Here are a small network's activations along a few directions, averaged over the inputs that share one value of a field.
Related values have similar rows: they may be neighbours, one step apart, or belong to one group.
In the rows, zero is written as 500.
Strong random noise was added to every row along 4 fixed directions; ignore it. To show where, here is one row again and again, with new noise each time:
[548 517 403 645 852 566 503 744 598 375 499 219 278 534 529 266]
[660 606 439 599 534 632 529 507 495 545 477 446 510 446 609 457]
[716 663 565 449 554 675 632 678 530 370 510 431 576 428 538 453]
[599 640 567 435 429 638 559 642 518 366 471 534 548 415 515 462]
[494 512 467 464 420 444 470 504 623 625 411 350 520 426 540 542]
[461 529 422 613 587 556 432 614 540 429 448 432 335 485 533 347]


LOSEZ, 22 values:
lem: [224 501 604 297 451 346 421 491 643 355 439 544 561 580 295 583]
zuke: [564 489 539 560 586 502 531 558 318 266 615 692 378 586 458 465]
kabe: [692 644 602 517 620 776 655 530 392 286 664 536 632 556 342 460]
gup: [632 466 418 612 593 603 419 610 228 351 540 628 420 554 600 366]
rig: [652 629 636 550 670 660 571 411 394 458 642 538 580 527 477 512]
muz: [609 473 505 331 341 359 551 568 467 455 464 596 657 460 419 668]
bosan: [828 573 475 528 603 714 631 428 233 402 598 690 419 601 546 505]
gid: [454 571 491 543 512 540 433 521 450 488 541 631 546 525 463 402]
lefak: [370 524 575 486 433 585 466 409 407 387 561 698 540 470 381 529]
sulos: [287 446 565 470 227 444 494 307 468 453 432 786 546 494 494 582]
pumi: [622 393 455 572 644 610 508 522 324 443 613 482 385 648 524 508]
gubut: [413 392 475 515 784 259 443 530 721 684 559 221 481 481 478 469]
zurok: [265 536 502 514 343 529 361 471 383 411 524 837 433 366 453 384]
vep: [494 425 505 550 565 510 524 338 561 607 391 355 488 567 603 541]
kobuv: [322 502 532 427 545 595 417 657 462 367 536 712 445 510 403 298]
zos: [557 537 441 559 721 489 632 748 595 426 526 321 416 544 529 383]
gumam: [439 550 318 687 304 516 454 390 408 661 498 581 439 504 600 505]
munof: [739 491 406 543 501 584 497 539 363 417 552 655 442 512 535 448]
gusot: [559 490 701 463 548 534 639 556 553 343 525 413 506 562 457 407]
kof: [509 530 597 519 444 561 679 449 477 443 523 536 530 518 515 559]
vavi: [422 382 389 571 657 305 424 515 682 743 425 149 491 490 593 541]
rinod: [465 474 463 551 573 530 460 569 593 537 444 434 411 435 606 428]
The values of LOSEZ form 6 separate groups.
Which other values are in the same group as kobuv? Give them in the order they are listed.
> gid, gubut, zurok
Which other values are in the same group as gusot? Give them in the order they are listed.
> sulos, vep, kof
Which other values are in the same group as gup? Give them in the order they are listed.
> muz, munof
Which other values are in the same group as bosan? Give them in the order they are listed.
> zuke, pumi
Which other values are in the same group as gumam? Give them in the order they are listed.
> zos, vavi, rinod

VIK, 15 values:
safu: [482 448 330 672 553 394 434 301 463 715 448 369 434 525 639 475]
bok: [439 569 538 460 306 448 472 554 497 553 463 710 382 464 576 550]
nat: [216 416 495 440 769 380 385 469 583 294 631 389 325 618 384 362]
zis: [598 438 396 539 498 549 298 305 457 691 538 546 513 506 627 579]
zeri: [744 676 536 412 469 583 644 792 580 378 458 564 541 535 605 531]
vadu: [874 544 388 587 785 555 630 531 348 305 652 479 447 650 530 546]
debu: [517 536 585 389 498 639 317 694 423 334 499 531 484 453 419 522]
niv: [369 379 415 780 441 618 362 314 343 504 462 701 325 595 562 488]
sen: [382 469 513 644 699 567 457 472 584 493 424 554 426 428 549 438]
fusez: [644 442 392 516 608 325 610 453 505 666 496 265 544 565 479 578]
gozip: [469 430 555 710 406 649 552 420 298 424 489 609 366 575 475 357]
lur: [265 493 381 644 246 357 311 402 457 662 433 594 522 497 523 503]
sepa: [564 643 380 726 563 717 605 332 509 738 396 378 534 447 629 393]
punaz: [646 501 469 580 575 604 565 260 405 531 588 574 634 486 488 502]
subu: [437 506 585 282 272 372 591 564 624 688 547 519 732 277 434 484]
The values of VIK form a star with 7 arms.
Name the neighbours of sen, in listed order.
> safu, sepa
Name the neighbours of vadu, in listed order.
> fusez
Name the neighbours of subu, in listed order.
> lur
Name the neighbours of debu, in listed order.
> zis
Name the neighbours of zeri, in listed order.
> bok
